Each row below holds a small network's activations on one input, seen along a few directions.
Each table varies a few parts of the input and shows all the possible inputs, shuffled.
A made-up example of a description, with smaller parts first: one of 2 separate values, together with either a single point or one of 11 places along a line or (one of 4 places along a line, together with one of 5 places around a ring).
Shared parts are said once, and a part with two or three values counts as separate values.
In the rows, zero is written as 128.

Other details of the inputs shift rows strongly along three fixed directions, in all tables alike. That doesn't count.
These rows show it; all are for the same input, with only those details redrawn:
[160 128 155 186  95  85 144 121 106 151 140 154 135 144]
[ 99 105 108  89 119 158 101 116  90 113 111  94 128 119]
[ 74 184 171 135 139 123  85 162  83 173  30 104 113 105]
[195 138 177  61  74 151 126  60 200  87  95 156 190  75]

Rows:
r1: [ 77 110 117  89 176 142 129 137 140  99 125  98 104 138]
r2: [136 132 165 171 129  71 131 139 134 138 166 179 135 161]
r3: [140 133 154 169 137  72 173 140 162 134 148 163  99 173]
r4: [103 128 103  58 164 134 100 139 125 101 142  84 116 123]
r5: [170 126 145 196 127  89 181 124 118 149 131 137 133 131]
r6: [211 144 170  62  92 156 143  68 185  99  95 166 187  58]
r7: [185 149 165  67 102 148 102  61 226 108 123 191 180  78]
r8: [161 127 160 195 136  98 177 145 152 123 137 146 100 162]
r9: [ 82 118  98 103 167 156 116 116 145 126 126  92 108 141]
r10: [162 159 179  66 102 134 117  75 225  64 126 182 196  92]
r11: [163  91  87 180 131  94 155 155  84 117 212 107  87 184]
r12: [ 56 191 158 131 163 129  58 157 117 184  60 122 117 125]
r13: [101 106 106 106 143 151 142 119 114 112 100  76 104 123]
r14: [130 150 138 197  73  98 142 136 128 155 162 159 153 138]
r15: [ 62 183 156 138 146 137 122 177 136 178  43  87 103 103]
r16: [194 138 188  70  94 157 121  89 218  69 102 169 174  95]
r17: [125  34  46  74 108 174 120  90  76  76 190 101 119 123]
r18: [100 114 114 115 149 151 139 154 130 103 100  97  72 156]
r19: [106  58  57  98 119 180 117 110  98  44 196 102 124 159]
r20: [106 111  74  78 130 179 118 140 119 124 120  92 147 102]
r21: [ 85 113  92  99 115 159 140 142 140 131 113  86  99 132]
r22: [ 90 117  92 102 175 165 111 118 134 129 127  95 128 126]
r23: [182 132 132 187 121  88 168 133 106 154 129 149 142 134]
r24: [181 133 142 189 139 100 162 157 125 133 137 162 128 151]
r25: [119  45  48  94 116 158 162  98 105  82 170  78  90 162]
r26: [146  92  67 166 100 100 155 145  93 147 224  97 112 161]
r27: [ 74 184 171 135 139 123  85 162  83 173  30 104 113 105]
r28: [163 147 125 185 146  92 140 128 139 169 156 168 145 152]
r29: [ 85 209 143 115 174 117  72 161 125 182  68  90 106 113]
r30: [180 141 182  55 111 131 116  84 218  82 123 197 174  76]
r31: [ 86 182 173 156 188 135 119 193 114 154  31 102  96 113]
r32: [136  79  73 172 105 125 156 140  75 154 217 139 125 151]
r33: [159 138 142 172 154  76 155 150 133 143 156 174 141 151]
r34: [ 89 105  91  80 107 173  96 135 111 128 132 111 126  94]
r35: [ 97 121  88  79 162 174  88 114 112 134 139 121 131 118]
r36: [147 130 155 181 159  79 169 142 146 138 157 161 132 148]
r37: [152 131 137 196 112 101 176 144 142 166 149 141 141 129]
r38: [129 123  92  71 131 146 114 120 102 110 117  60 117 106]
r39: [144 141 137 182 128  86 160 120 168 160 147 156 104 174]
r40: [111  47  53  49 156 175 120 106 100  68 212 121 132 138]
r41: [168 167 162  78  92 151 104  53 232  90 125 177 200  94]
r42: [ 93 185 168 132 174 145  97 190  92 157  43 126  99 105]
r43: [118  74  83 180  85 115 140 140  85 149 217 130 126 171]
r44: [ 89 124 100 107 113 157 105 111  87 102 113  96 134 117]
r45: [ 83 179 172 142 161 131  82 192  95 155  42 131  85 106]
The inputs of r8 and r9 match in every part but one. If r19 is changed in the same way as r8 into r9, which row does it become?
Answer: r41
The inputs of r32 and r6 match in every part but one. If r26 is changed in the same way as r32 into r6, which row does it become?
Answer: r38
Describe the family of inputs behind these rows.
Answer: one of 5 places around a ring, together with either a single point or one of 8 places along a line
Change only the place on the ring of 5 in r5. List by row number the other rows that result.
Answer: r22, r31, r36, r37
A walk changes only the place on the line of 8. It starts at r3 and steps to r1. List the rest of the walk in order.
Answer: r36, r33, r40, r30, r2, r10
